These are the activations of a small neural network, seen along a few directions. Each row is one input.
Each table varies a few parts of the input and shows all the possible inputs, shuffled.
Descriptions start from the smaller parts, as in this example, which fits no table here: one of 3 separate values, together with either a single point or one of 11 places around a ring or (one of 4 places along a line, together with one of 5 places around a ring).
Shared parts are said once, and a part with two or three values counts as separate values.

Table:
r1: 87; -85; 4; 140; -178; 168; -1; -86; 114; 108; -246; -204; 96
r2: -251; 180; 72; -101; 94; -316; 114; 58; -131; -115; -126; 66; -215
r3: 26; 24; 78; 52; -48; 130; -15; -68; 52; 59; -198; -205; 39
r4: -162; 127; 205; -43; 95; -234; 13; 21; -130; -246; -101; 32; -151
r5: -42; 38; 152; 15; 121; -210; 12; 240; -134; -228; 150; 211; -72
r6: -26; 108; 116; -82; 13; -83; 57; -27; -109; -224; -115; 6; -155
r7: -80; -158; -648; 71; 204; -69; -490; -760; -897; 334; 505; -88; -9
r8: -98; 89; 48; 23; 169; -301; 85; 220; -68; -124; 106; 221; -33
r9: 77; 85; 165; -169; -138; 36; -60; -102; 50; 19; -48; -128; -14
r10: -57; 149; -7; -99; 48; -170; 126; -46; -39; -151; -152; 41; -189
r11: 143; -244; -7; 182; -115; 225; -22; 119; 181; 124; 17; -85; 200
r12: -15; 3; -42; -39; 96; -111; 116; 137; -26; -144; 124; 222; -72
r13: 18; 27; -123; -27; -32; 113; 64; -87; 123; 30; -202; -83; 53
r14: 76; -192; -122; 134; -45; 175; 65; 104; 202; 220; -15; -32; 172
r15: -49; 86; 60; -190; -90; 59; 12; -152; 162; 9; -59; -81; -79
r16: 128; -58; 24; 140; -46; 184; -42; 114; 80; 130; 42; 18; 160
r17: 9; -89; -106; 55; 27; 141; -1; 112; 142; 131; 35; 67; 144
r18: 96; 28; 91; 64; 36; -102; -10; 172; -65; -127; 123; 188; -78
r19: 60; 41; 1; -88; -48; 88; -37; 69; 217; 26; 229; 9; 50
r20: -45; -112; -98; 33; -90; 110; 67; -43; 158; 215; -270; -214; 111
r21: 105; -47; 138; -72; -75; 167; -51; 5; 117; -45; 202; 40; 41
Question: What is each input in this table made of?
Answer: either a single point or (one of 4 places along a line, together with one of 5 places along a line)
Question: Change only the place on the line of 4 in r20. List by row number the other rows that result.
Answer: r1, r11, r14

Table:
r22: -228; 130; 28; -156; 167; -201; 165; -76; -198; -160; -225; 9; -224
r23: 112; -12; 423; -4; -214; 160; 299; 414; 756; -45; -451; -7; 87
r24: -17; 142; 201; -163; 101; -257; -55; -94; -151; -135; -157; 114; -85
r25: 106; -81; -26; 39; -42; 128; -116; -314; -63; 131; -103; -169; 62
r26: -2; 136; 125; -163; 62; -97; -46; 16; -64; -239; 266; 180; -178
r27: 54; -184; -291; 154; 27; 173; -66; 2; 6; 208; 71; -19; 169
r28: 84; -51; -95; -87; -182; 188; -174; -200; 76; 137; 254; -90; 31
r29: -97; 10; -187; -41; -8; 55; 1; -307; -58; 214; -239; -276; 59
r30: 64; -145; -128; 199; -88; 166; -86; 35; -24; 165; 238; -111; 155
r31: -20; 67; -142; 99; 100; -164; 50; 283; -131; -135; 114; 214; -31
r32: -56; -13; 91; 122; 77; -152; 29; 241; -150; -142; 233; 154; -43
Question: What is each input in this table made of?
Answer: either a single point or (one of 2 separate values, together with one of 5 places along a line)
Question: Change only the choice among 2 separate values in r25. List by row number the other rows that result.
Answer: r24
Question: Change only the choice among 2 separate values in r29. List by row number the other rows that result.
Answer: r22

Table:
r33: 127; -94; 118; 63; -108; 221; 62; 153; 332; 99; -18; -56; 110
r34: -83; 111; 78; -10; 106; -206; 131; 170; -53; -179; -119; 138; -120
r35: 71; -60; 42; 42; -98; 197; 45; 151; 308; 100; -73; -75; 142
r36: -15; 52; 179; -54; 53; -131; 67; 205; 28; -219; 92; 218; -110
r37: -120; -78; -371; 33; 214; -255; -304; -504; -759; 122; 406; 31; -51
r38: 85; -38; 86; -12; -140; 217; 29; -28; 219; 77; -176; -174; 86
r39: 25; -28; 30; 1; -150; 187; 43; 9; 265; 122; -157; -172; 75
r40: -66; 153; 135; -132; 37; -162; 75; 8; -52; -203; -55; 71; -152
r41: 24; -82; 13; 140; -95; 149; 86; 120; 266; 100; -209; -121; 131
r42: -96; 155; 80; -119; 17; -209; 90; 54; -49; -154; -53; 90; -161
r43: 96; -226; -518; 131; 74; 182; -372; -563; -490; 338; 336; -157; 137
r44: -48; 135; 128; -85; 90; -191; 50; 227; -15; -202; 26; 206; -86
Question: The inputs of r36 and r33 match in every part but one. If r42 is changed in the same way as r36 into r33, which row does it become?
Answer: r39
Question: What is each input in this table made of?
Answer: one of 2 separate values, together with either a single point or one of 5 places along a line
Question: Change only the choice among 2 separate values in r43. List by row number the other rows that result.
Answer: r37
